A small network was shown many inputs. Here are its activations along a few directions, one row for each input.
In each table, some parts of the input vary, and every possible input appears once, in random order.
A made-up example of a description, with smaller parts first: one of 6 places along a line, together with either a single point or one of 9 places around a ring or (one of 2 separate values, together with one of 8 places around a ring).
Shared parts are said once, and a part with two or three values counts as separate values.

Rows:
x1: -416,-628,269,-212,-128,547,-56,-341,261,-196,-221,305,-239
x2: 437,-449,-175,-63,267,124,125,401,317,-296,121,224,-439
x3: -352,-60,188,127,-551,-217,179,-184,637,30,-243,-162,-123
x4: -191,-331,677,-257,-26,315,-35,-379,-569,198,-266,36,120
x5: 451,-223,-309,10,-21,619,143,-7,91,-337,-181,619,-340
x6: -480,262,-521,278,44,-282,-380,258,-312,318,883,-256,799
x7: 70,822,170,-84,116,-566,0,12,-255,4,-159,-373,-169
x8: 671,-89,141,-160,428,81,86,186,-396,106,120,-248,-144
x9: -90,306,626,-91,-564,-404,55,-232,-155,240,-208,-477,239
x10: -117,445,-148,172,108,-476,66,115,554,-131,-180,97,-459
x11: -666,-114,-873,430,173,-156,-395,414,521,-48,535,-12,744
x12: 683,59,-46,-150,152,416,213,-243,-693,111,-201,248,10
- The inputs of x1 and x4 match in every part but one. If x5 is changed in the same way as x1 into x4, which row does it become? => x12
- What do these inputs look like to the network? => one of 2 separate values, together with either a single point or one of 5 places around a ring

Rows:
x13: 200,-284,-300,-51,29,305,81,-19,397,-296,-380,463,-289
x14: -229,582,391,-109,113,-389,-29,-164,-399,168,-264,-571,398
x15: 331,-582,-68,-36,430,338,44,317,31,-207,78,270,-236
x16: 40,438,183,-88,-181,-425,-259,-29,-544,165,-98,-417,582
x17: 118,-639,-46,-61,206,591,19,40,256,26,-77,454,58
x18: -489,203,725,115,-475,-541,-70,55,330,167,-173,-681,-59
x19: -241,457,454,29,63,-620,-9,-287,-269,451,-284,-574,179
x20: -279,-65,-320,128,307,-319,-262,450,64,5,688,-65,333
x21: -286,452,-467,301,-36,-225,-141,243,430,-4,256,68,142
x22: -104,151,-421,135,237,-379,-230,402,101,-18,590,-134,193
x23: -398,-99,-566,32,87,41,-296,161,64,62,585,-233,322
x24: 78,-200,795,-535,-454,-69,193,-325,243,-216,-360,-101,-518
x25: 250,-606,-266,-116,250,669,5,73,84,-84,-7,96,-206
x26: 167,245,669,-374,112,307,157,-392,-583,-77,-412,75,-361
x27: -158,406,-510,194,146,-346,-109,304,304,-24,407,-82,126
x28: 0,-561,-203,-55,57,306,259,61,241,-268,-286,475,-211
x29: 156,113,654,-335,41,51,172,-576,-476,174,-424,89,-548
x30: 516,-380,-169,27,351,263,50,230,28,-280,2,219,-417
x31: 379,-106,-237,34,106,303,155,41,391,-291,-276,411,-361
x32: -588,2,-432,420,-231,-78,-281,-91,241,-102,424,7,463
x33: 545,79,437,-195,-270,372,361,-197,-553,70,-135,36,-251
x34: 129,456,148,-26,-267,-381,156,-20,-375,285,125,-544,529
x35: -694,-23,-446,273,-133,-188,-51,218,225,-34,265,126,207
x36: 83,-532,-144,96,-43,519,66,-188,307,-269,-150,341,29
x37: 436,84,504,-279,-171,321,-47,-168,-715,-18,-347,192,-218
x38: 66,390,263,88,-215,-595,123,-138,-249,522,-18,-507,315
x39: 486,13,481,-175,-236,121,317,-389,-437,272,-234,84,-423
x40: 489,-147,-254,61,272,250,174,97,246,-316,-144,267,-451
x41: -492,274,-558,250,-145,-195,-235,154,392,-31,158,107,160
x42: -513,-124,-297,249,51,-9,-311,138,226,168,492,132,509
- The inputs of x27 and x40 match in every part but one. If x38 is changed in the same way as x27 into x40, which row does it become? => x39
- What do these inputs look like to the network? => one of 2 separate values, together with either a single point or one of 5 places around a ring or one of 9 places around a ring
- Which other rows does x20 become when the choice among 2 separate values takes its other values? List them by row number. => x15
